Each row below holds a small network's activations on one input, seen along a few directions.
In each table, some parts of the input vary, and every possible input appears once, in random order.
Descriptions start from the smaller parts, as in this example, which fits no table here: one of 4 places along a line, together with either a single point or one of 9 places along a line or (one of 3 separate values, together with one of 5 places around a ring).
Shared parts are said once, and a part with two or three values counts as separate values.
(in the rows, 128 means zero)

Other details of the inputs vary at random and push rows far along three fixed directions, the same in every table; ignore that.

Table:
r1: 133 144 99 115 131 111 118 132 171 128 141
r2: 163 164 125 148 87 123 155 130 139 102 126
r3: 136 136 102 104 135 100 110 140 156 123 142
r4: 105 134 129 135 163 141 102 121 113 147 147
r5: 115 105 178 102 119 141 148 148 70 146 110
r6: 134 114 92 97 142 117 116 144 155 133 117
r7: 98 132 139 144 161 140 108 107 135 152 133
r8: 118 138 173 147 117 143 152 125 94 136 121
r9: 101 127 136 141 162 131 100 118 119 144 142
r10: 135 118 101 109 129 108 102 136 163 122 127
r11: 143 99 138 94 100 107 162 160 118 119 88
r12: 152 163 153 203 128 168 153 89 104 90 160
r13: 159 144 126 142 93 125 160 137 141 108 108
r14: 116 117 178 129 108 134 139 139 77 132 126
r15: 154 140 129 129 102 121 167 136 138 115 97
r16: 116 104 178 105 114 142 145 150 70 145 115
r17: 147 96 142 67 102 116 161 163 111 131 79
r18: 129 148 96 114 119 110 115 122 168 124 147
r19: 132 127 103 98 139 99 113 140 156 126 131
r20: 152 135 133 111 83 108 150 141 118 103 116
r21: 100 135 139 135 161 127 102 120 115 144 152
r22: 95 119 117 144 149 146 101 115 115 143 145
r23: 152 138 94 123 155 124 130 110 174 102 152
r24: 147 105 135 105 95 110 159 159 120 114 95
r25: 118 100 174 115 115 148 142 146 75 143 106
r26: 96 135 138 140 160 137 112 111 131 154 139
r27: 156 156 113 157 84 126 160 123 141 99 118
r28: 137 126 93 98 130 115 108 142 153 127 137
r29: 136 131 99 84 144 109 118 141 149 134 128
r30: 135 135 99 123 125 118 110 126 178 126 132
r31: 109 112 139 136 169 150 117 104 130 130 162
r32: 95 141 141 132 160 133 113 114 127 155 148
r33: 108 117 139 131 178 147 123 99 128 133 154
r34: 102 123 138 144 162 134 97 116 123 143 136
r35: 153 99 137 89 88 125 148 158 120 120 89
r36: 132 126 100 104 128 102 107 140 157 122 139
r37: 162 160 149 209 123 159 154 83 100 104 167
r38: 114 100 180 121 113 135 141 144 79 138 108
r39: 115 99 169 118 125 147 152 141 76 144 94
r40: 97 126 140 145 151 143 102 114 136 151 140
r41: 157 155 116 155 83 128 157 122 142 99 115
r42: 199 205 98 212 105 147 161 80 150 49 161
r43: 96 121 132 146 146 136 90 108 122 137 142
r44: 163 156 126 147 87 125 154 131 141 104 119
r45: 133 119 94 116 130 108 108 139 162 121 130
r46: 132 122 103 96 143 100 115 137 157 130 120
r47: 112 95 168 117 122 146 153 147 75 144 99
r48: 150 128 132 111 83 109 149 142 119 104 111
r49: 100 120 126 140 147 149 91 110 118 143 140
r50: 94 126 134 146 158 141 112 115 133 153 138
r51: 91 128 131 145 163 138 119 114 131 154 136
r52: 130 134 90 127 127 115 120 130 174 126 137
r53: 91 123 132 148 153 140 112 119 132 152 144
r54: 129 122 96 105 123 104 105 130 158 121 132
r55: 213 197 101 211 111 136 166 86 146 71 164
r56: 101 125 122 141 170 143 111 119 115 149 136
r57: 131 131 93 123 126 117 116 131 175 127 133
r58: 136 120 97 91 141 114 113 143 154 134 121
r59: 90 123 135 143 140 143 99 104 134 148 141
r60: 139 116 97 97 136 119 107 142 159 130 120
r61: 119 144 171 151 121 143 155 120 94 135 120
r62: 97 120 119 144 148 148 97 114 116 142 143
r63: 157 143 134 125 96 120 161 138 137 115 104
r64: 138 132 94 97 130 113 108 142 152 127 142
r65: 160 160 152 197 137 153 164 81 97 111 153
r66: 134 149 98 117 124 111 115 129 171 126 149
r67: 161 161 151 202 134 155 161 83 99 108 158
r68: 91 126 132 146 158 139 116 117 131 153 140
r69: 136 117 99 90 145 115 113 137 157 134 111
r70: 133 133 91 95 124 113 108 134 150 124 141
r71: 131 117 98 105 141 104 115 140 159 127 120
r72: 99 121 135 142 150 133 94 120 119 143 148
r73: 114 115 181 115 122 128 149 139 74 139 112
r74: 100 129 136 140 157 130 98 122 117 142 152
r75: 101 120 122 144 161 146 104 125 116 147 143
r76: 116 101 180 129 114 139 138 139 84 135 104
r77: 116 110 174 111 124 142 150 141 72 144 105
r78: 97 127 125 133 147 143 96 115 112 143 152
r79: 139 123 92 102 130 118 106 140 156 128 132
r80: 157 152 136 120 96 116 163 140 134 114 115
r81: 133 119 104 99 144 103 112 134 161 128 114
r82: 116 97 166 127 111 152 143 144 78 139 107
r83: 209 201 94 218 100 137 163 74 146 64 167
r84: 146 103 140 94 103 108 161 155 119 119 83
r85: 129 116 92 113 131 105 112 141 160 122 131
r86: 137 126 95 95 136 113 111 145 153 129 133
r87: 119 144 162 166 101 150 143 110 98 126 127
r88: 124 117 89 112 126 105 112 132 158 120 130
r89: 92 116 127 145 146 135 97 113 119 139 143
r90: 158 142 135 130 97 124 158 134 142 113 99
r91: 123 149 171 156 113 145 148 124 95 131 134
r92: 100 118 121 145 155 147 102 124 116 145 146
r93: 150 96 134 87 95 123 157 165 116 123 87
r94: 131 127 103 95 143 98 116 138 154 128 126
r95: 148 90 144 71 98 120 154 163 117 128 77
r96: 97 124 129 146 168 130 110 118 119 144 137
r97: 87 129 135 136 139 137 104 109 127 149 152
r98: 121 135 171 155 112 148 147 125 97 135 121
r99: 151 109 136 109 95 113 155 156 122 112 95
r100: 150 108 130 89 82 122 151 150 115 117 96
Each input here is: one of 5 places along a line, together with either one of 2 separate values or (one of 3 separate values, together with one of 6 places along a line).
- Changing only the place on the line of 5 turns r99 into r89. The same change can be made to r31. Which row results? => r42
- Changing only the place on the line of 5 turns r45 into r71. The same change can be made to r64. Which row results? => r5
- Changing only the place on the line of 5 turns r81 into r10. The same change can be made to r65. Which row results? => r37
- Which other rows does r41 become when the place on the line of 5 takes its other values? List them by row number. => r13, r15, r50, r57
- Which other rows does r59 become when the place on the line of 6 takes its other values? List them by row number. => r18, r27, r41, r87, r97
- Which other rows does r37 become when the choice among 2 separate values takes its other values? List them by row number. => r12
- Which other rows does r91 become when the choice among 3 separate values takes its other values? List them by row number. => r3, r16

Table:
r101: 155 130 60 75 134 82 96 156 185 114 133
r102: 128 77 125 76 151 126 122 126 151 139 122
r103: 115 86 133 59 118 123 119 160 112 149 108
r104: 171 181 132 188 106 133 155 125 101 96 111
r105: 86 94 162 123 126 145 112 136 92 157 122
r106: 86 102 159 114 124 153 113 131 91 158 125
r107: 145 136 96 128 149 120 115 96 189 114 156
r108: 177 169 153 181 97 139 173 92 131 85 137
r109: 129 170 78 131 178 113 89 127 170 133 151
r110: 102 179 99 186 180 149 85 97 154 144 162
r111: 174 140 157 158 120 147 165 106 101 97 123
r112: 66 85 175 109 134 134 119 136 93 172 110
r113: 135 147 78 139 150 110 94 131 161 114 140
r114: 132 90 110 28 80 89 133 167 168 135 102
r115: 115 99 152 102 93 123 134 150 115 137 108
r116: 97 147 101 174 174 147 67 105 136 145 168
r117: 147 162 62 160 159 120 118 88 198 109 186
r118: 127 119 198 155 148 161 149 102 62 125 136
r119: 96 123 174 143 108 158 128 121 81 146 130
r120: 168 131 110 81 102 105 157 169 147 116 84
r121: 142 134 139 119 119 113 143 148 104 121 104
r122: 77 99 145 124 161 140 100 131 103 167 120
r123: 172 166 140 183 95 137 189 99 124 90 149
r124: 174 140 139 145 120 132 180 119 101 97 137
r125: 197 131 121 115 88 119 178 124 157 83 104
r126: 62 81 180 110 127 128 114 137 93 165 120
r127: 132 127 136 128 104 123 145 142 120 126 97
r128: 135 129 172 178 138 166 169 101 65 122 145
r129: 90 125 123 144 171 141 76 122 116 151 157
r130: 118 100 127 102 109 114 128 151 131 128 101
r131: 169 146 111 129 71 101 158 148 150 88 99
r132: 107 90 111 92 135 112 105 152 140 141 110
r133: 140 99 100 101 145 125 142 126 152 127 140
r134: 110 139 99 111 148 116 104 132 175 147 132
r135: 127 132 145 126 96 112 147 138 127 128 106
r136: 174 153 115 128 63 102 156 145 151 94 112
r137: 123 109 147 99 119 133 146 156 112 146 89
r138: 138 181 168 199 119 167 136 108 55 110 145
r139: 117 121 140 93 110 111 141 149 144 147 106
r140: 127 154 73 138 168 102 79 125 164 116 156
r141: 103 125 115 160 177 151 115 89 138 140 177
r142: 89 128 119 140 162 155 80 113 118 155 155
- Changing only one part turns r130 into r126. The same change can be made to r110. Which row results? => r139
- Changing only one part turns r119 into r106. The same change can be made to r117. Which row results? => r141
- What do these inputs look like to the network? => one of 6 places along a line, together with either one of 2 separate values or one of 5 places along a line
- Which other rows does r111 become when the choice among 2 separate values takes its other values? List them by row number. => r128
- Start at r137 and move only the place on the line of 5, one step at a time. The first step leads to r122. Which rows follow, in order? => r132, r116, r142
- Which other rows does r136 become when the place on the line of 6 takes its other values? List them by row number. => r101, r105, r115, r116, r129
